A small network was shown many inputs. Here are its activations along a few directions, one row for each input.
Each table varies a few parts of the input and shows all the possible inputs, shuffled.
A made-up example of a description, with smaller parts first: one of 3 separate values, together with either a single point or one of 9 places along a line or (one of 6 places along a line, together with one of 8 places around a ring).
Shared parts are said once, and a part with two or three values counts as separate values.
In the rows, 128 means zero.

Other details of the inputs shift rows strongly along two fixed directions, in all tables alike. That doesn't count.

A family of inputs:
R1: [116 187 144  59 119  91 131 142 136 171 162]
R2: [143 170 136  57 137  90 105 128 139 185 165]
R3: [ 91 153 137  89 106 100  84 186 151 161 119]
R4: [156 180 117  83 141 138 102 126 226  27  38]
R5: [111 127  77 200 166 160 151  84 133  13  55]
R6: [142 126  91 208 168 174 115  73 158  54  84]
R7: [109  43 131 162 116 159 171 137  66 161 133]
R8: [122  87 108 168 135 152 155  86  46 187 204]
R9: [148 152 128  54 112  77  93 129 135 160 182]
R10: [143 146  93 180 148 153 175  43 118  21 134]
R11: [102 141 169  85 125  82 108 193 148 148 134]
R12: [114 131 115  73 124  86  71 175 139 167 113]
R13: [114  62 148 195 141 148 129 134  79 179 171]
R14: [145 175 149  47 101 112 128 138 133 180 139]
R15: [103 145 178  93 122  89 107 188 162 154 143]
R16: [126  77 115 155  86 172 177  94  45 161 195]
R17: [140 169 146  41 105 117 135 139 143 177 152]
R18: [105 145 179  96 122  87 111 184 169 159 145]
R19: [ 68  76  94 181 113 144 145 139  65 161 119]
R20: [198 130  93 189 149 179 193  81 137  43 111]
R21: [101  78 125 177  92 190 138 138  86 178 136]
R22: [108 125 129 177  96 133 163  94  36 174 168]
R23: [132  88 125 160  72 166 169  88  46 165 182]
R24: [148 176 138  63 133  84  98 127 129 188 151]
R25: [152 173 133  83 113  79 133 184 146 164 165]
R26: [133  86 113 177 102 137 140  78  38 177 197]
R27: [131 121 176  67 112 112 109 188 156 155 129]
R28: [155 108 127 212 187 157 139  74 160  51 106]
R29: [143 123 102 198 140 202 150  74 167  47  69]
R30: [ 97  62 104 162 104 175 149 142  60 160 118]
R31: [111  47 134 165 119 163 168 145  57 156 140]
R32: [153 173 141  69 110  74  90 122 124 180 149]
R33: [113  48 117 181 142 130 141 126  60 172 149]
R34: [154 102 129 185 165 181 168  88 145  21  78]
R35: [153 172  88  87 167  96  81 111 221  39  40]
R36: [102  73 120 170  99 184 136 142  76 171 130]
R37: [ 99 135 155  76 127  72 114 194 139 145 127]
R38: [107 108 124 175  85 136 163  92  40 161 190]
R39: [119 139 129  86 121 100  60 172 154 174 124]
R40: [104 141 171  87 127  85 104 191 151 150 138]
R41: [153 105 140 196 160 185 171  82 163  38  92]
R42: [116  60 141 188 144 143 126 137  70 173 166]
R43: [ 74  95 121 197 106 163 132 142  80 175 146]
R44: [111 121 121  55  92 112 102 180 150 167  92]
R45: [157 184 106  98 168 109  72 118 224  38  54]
R46: [120 144 134  97 116 103  66 165 172 186 130]
R47: [161 241 126  76 161  94 130  85 201  40  80]
R48: [134 205 120 114 149 116  97 119 244  35  56]
R49: [116 178 141  55 114  88 129 144 139 160 173]
R50: [201 135  84 203 179 150 165  72 132  56 125]
R51: [133 106 130 161  84 163 169  90  43 178 160]
R52: [152 106 140 191 160 187 166  87 157  34  90]
R53: [124 111 104 198 181 143 175  80 139  11  71]
R54: [173 167 122  87 189  84  94 120 217  22  63]
R55: [133 125 160  83 139  82  83 178 150 162 138]
R56: [ 88 153 135  86 106  97  88 188 148 159 114]
R57: [140 160 142  38 100 114 133 140 145 167 164]
Description of these inputs: one of 3 separate values, together with either a single point or one of 6 places around a ring or (one of 2 separate values, together with one of 6 places along a line).
The inputs of R34 and R11 match in every part but the choice among 3 separate values. If R4 is changed in the same way as R34 into R11, which row does it become?
Answer: R56
The inputs of R32 and R51 match in every part but the choice among 3 separate values. If R9 is changed in the same way as R32 into R51, which row does it become?
Answer: R16
Which other rows does R43 become when the choice among 2 separate values takes its other values? List them by row number.
Answer: R15
Which other rows does R7 become when the choice among 3 separate values takes its other values? List them by row number.
Answer: R33, R53
Which other rows does R6 become when the choice among 2 separate values takes its other values? List them by row number.
Answer: R13

A family of inputs:
R58: [139 159 146  63 101  60 103 138 178 109 126]
R59: [164 173 106 163 132 140 110  87 165  63 110]
R60: [147 124  89 128 132 157 118 103 172  84  46]
R61: [126 157 163  86 108 119 114 196 216 137  90]
R62: [154 190 144  53 142  76 123 148 155 128 114]
R63: [103  87  93 174 102 184 123 114  77 149  92]
R64: [171 132 130 116 154 152 143  84 175  51 110]
R65: [126 165 140  55 107  77  98 135 182 108 140]
R66: [176 128 119 131 147 142 130  86 183  49 115]
R67: [168 158 116 127 184 140 160  88 150  60 103]
R68: [112 138 166  92  88 133 117 140  96 212 161]
R69: [133 105 153 107  77 115 109 146 120 210 172]
R70: [104 122 147 101  77 114  97 149 100 189 183]
R71: [ 94 103 141 206 106 191 153 151 108 135 115]
R72: [148 122  92 122 143 133 122 119 139  51  48]
R73: [110  69 131 192 131 187 172 162 119 129 129]
R74: [139  88 137 174 115 174 157  82  95 139 145]
R75: [147 102  86 188 150 167 167 105  86 145 159]
R76: [113  67 128 219 164 158 116 108 114 151 118]
R77: [166 149 155  52 121  85  96 153 179 110 134]
R78: [124 119 167  83 106 103 138 158  78 195 161]
R79: [ 97 103 168 119  94 113 137 225 105 182 134]
R80: [138 178  81 148 165 126 151  79 152  52 113]
R81: [118 198 131  48 141  81 124 131 170 130 129]
R82: [178 155 103 154 152 114 131 101 148  42 111]
R83: [141 126 131 169 198 107 102 117 159  46  68]
R84: [145 116  93 204 132 166 163  91  89 157 145]
R85: [152 111  91 112 153 146 119 124 152  57  58]
R86: [139 107 124 106 103 111 110 171 116 204 191]
R87: [110  71 139 190 133 173 170 170 102 119 127]
R88: [148 177 154  69  92  99  77 136 183 126 125]
R89: [171 164 132  64 132  80  93 165 179 115 140]
R90: [ 92 156 149  81 165  67  63 164 193 121 107]
R91: [119 116  98 196 118 157 132  99  80 125 168]
R92: [106 132 111 175 137 168 160  84  69 143 151]
R93: [169 157 108 128 180 151 159  80 169  71 103]
R94: [154 163 138 131 128 155 124  74 161  57  98]
R95: [144 175 125  75 111  54 100 150 177 114 133]
R96: [127 108 166  85  93 101 128 161  79 185 167]
R97: [132 150 122 122 145 135 147  71 157  38 112]
R98: [ 85  71 126 213 165 118 127 117  88 128 118]
R99: [106 117 131 164 126 174 156  83  73 133 152]
R100: [116 134  89 191 131 161 148  95  70 139 157]
R101: [152 213 125  76 115  96  89 144 175 145 120]
R102: [125 119 165  90  96 128 131 140 110 221 161]
R103: [127 105 159  76 113 129 136 153 107 210 174]
R104: [118 143  85 121 132 156 104 107 153  62  58]
R105: [141  76 140 157 134 163 163 104  74 120 156]
R106: [ 73 104 161 121  86 103 143 213 117 184 136]
R107: [ 93  68  85 168 112 144 148 117  71 128  95]
R108: [ 86 106 160 135 125 113  63 173 117 215 142]
R109: [134 164 156  49 108  70 116 135 169 108 120]
R110: [151 172  88 152 158 107 156  85 149  53  99]
R111: [136 136 158  79 177  74  63 181 191 122 102]
R112: [132 105 156 100  86  91 115 164  88 185 173]
R113: [146 103  96 185 154 155 167 112  68 134 158]
R114: [ 71 108 154 128 133 107  65 176 110 203 154]
R115: [101 137 140  94 109  83 147 149  87 208 162]
R116: [114  55 122 205 179 158 119 122 112 139 131]
R117: [128 180 156  46 108 104  91 134 170 113 131]
R118: [122 133 119 185 129 174 159  81  75 155 139]
R119: [ 99 150 106  40 112  95  86 162 174 121  83]
R120: [151 109  82 112 148 158 120 117 170  68  60]
R121: [178 154 102 162 140 137 125  84 180  69 108]
R122: [ 97 104 124 163 135 159 177  79  73 126 155]
R123: [137 114 116 185 138 172 175  78  89 160 138]
R124: [133 138 125 104 112  89 128 175  77 203 169]
R125: [100 120 159  86  97  91 144 145  89 198 162]
R126: [142 161  90 152 149 121 133  84 163  42 124]
R127: [ 80 102 134 197 113 186 154 152 103 121 126]
R128: [ 71  89 129 197 120 170 173 149 105 114 130]
R129: [128 108 167  75 118 119 137 160  90 198 172]
The inputs of R61 and R106 match in every part but one. If R121 is changed in the same way as R61 into R106, which row does it become?
Answer: R95
The inputs of R62 and R81 match in every part but one. If R124 is changed in the same way as R62 into R81, which row does it become?
Answer: R80
What do these inputs look like to the network?
Answer: one of 8 places around a ring, together with either one of 3 separate values or one of 6 places around a ring
Which other rows does R100 become when the place on the ring of 6 takes its other values? List them by row number.
Answer: R70, R91, R92, R99, R117
A walk changes only the place on the ring of 8. It starts at R122 and steps to R125. List the rest of the walk in order.
Answer: R78, R129, R103, R102, R68, R99
List by row number the other rows that have the place on the ring of 8 in common with R88.
Answer: R59, R63, R68, R71, R94, R101, R108, R118
Which other rows does R83 become when the choice among 3 separate values takes its other values? List them by row number.
Answer: R72, R79
List by row number the other rows that have the place on the ring of 8 in common with R67.
Answer: R77, R85, R87, R89, R105, R111, R113, R129

A family of inputs:
R130: [149 104 139 166 146 144 140  96  90 141 166]
R131: [133  99 124 158 114 176 161 116 104 152 144]
R132: [129 123 155  87 115  76 118 157 111 191 186]
R133: [120 117 117 167 152 126 153 115  82 134 159]
R134: [141  98 148 154 117 169 162 106  93 133 151]
R135: [168 152  88 143 153 133 113  87 160  65  89]
R136: [152 167 124  49  95 107  94 161 177 128  97]
R137: [124 161 106 134 132 150 130  96 168  43  81]
R138: [133 183 131 117 131 124 139 114 175  64  85]
R139: [ 97 148 149  99 105  76 104 172 105 216 169]
R140: [115 126 156  93 152  80  65 203 195 132  97]
R141: [ 97  56 139 190 138 168 141 160 115 121  98]
R142: [129  96 139 151 115 147 178 111  93 121 153]
R143: [114 112 125 154 126 150 175 125  85 122 143]
R144: [145 156  92 131 163 126 109  74 160  61  78]
R145: [120 184 125  73 128  82  76 140 184 114 116]
R146: [131 125 143  85 109 103 100 168 122 229 179]
R147: [109  98 103 152 111 165 144 104  85 135 113]
What do these inputs look like to the network?
Answer: one of 2 separate values, together with either a single point or one of 8 places around a ring
The inputs of R144 and R147 match in every part but the choice among 2 separate values. If R146 is changed in the same way as R144 into R147, which row does it become?
Answer: R131
Which other rows does R130 become when the choice among 2 separate values takes its other values? List them by row number.
Answer: R134

A family of inputs:
R148: [109 100 101 192 121 174 176  90  51 140 149]
R149: [158 169 150  36 101 107 104 143 165 129 127]
R150: [103  92  91 196 123 178 160  87  54 149 143]
R151: [156 162 117 161 177 127 148  81 158  40 105]
R152: [140 128 124 161 161 162 138 111 174  45  46]
R153: [147 145  99 175 176 124 101  77 164  46  87]
R154: [ 94  66 137 124  94 130 111 219  80 240 141]
R155: [115 101 106 189 113 170 183  88  49 137 154]
R156: [106 115 146  91  68 113 141 163  67 230 189]
R157: [129 175 143  72 137  64  76 164 170 139 128]
R158: [145 150 104 173 177 124 110  81 160  43  89]
R159: [106 142 168  59 122  95  95 181 189 118  95]
R160: [104 133 153  59 127  86  87 195 193 112 101]
R161: [131  82 113 189 103 174 181  85  54 136 158]
R162: [157 167 158  52 133  74 109 156 182 145 147]
R163: [122  96 162 100 106 109 125 171  83 241 204]
R164: [ 97  35 100 224 133 176 157 146  65 138 126]
R165: [133 158 134  79 134  69  54 155 180 147 118]
R166: [178 144 127 146 182 150 143  74 165  43 113]
R167: [108  82  85 200 122 182 150  82  63 155 138]
R168: [172 151 112 134 137 157 153  68 156  37  95]
R169: [ 77  76 171 113  88 127 122 194  88 228 146]
R170: [109 110 159 104 104  95 131 175  80 238 205]
R171: [142 167  93 144 155 149 145  73 154  44  86]
R172: [152 173 157  53 130  71 110 156 180 142 146]
R173: [ 97  76 129 228 102 212 167 128  88 140 141]
R174: [128 177 116  53 115  97  86 141 175 144 109]
R175: [150 159 113 167 179 126 133  86 157  39  98]
R176: [149 179 144  41  94  88 117 144 169 129 128]
What do these inputs look like to the network?
Answer: either a single point or one of 6 places around a ring or (one of 2 separate values, together with one of 11 places along a line)
List by row number the other inputs of the same sort as R154.
Answer: R152, R159, R160, R164, R169
Which other rows does R167 become when the choice among 2 separate values takes its other values? List them by row number.
Answer: R165
A walk changes only the place on the line of 11. It starts at R149 and steps to R168. List the rest of the walk in order.
Answer: R161, R176, R156, R155, R148, R171, R150, R174, R167
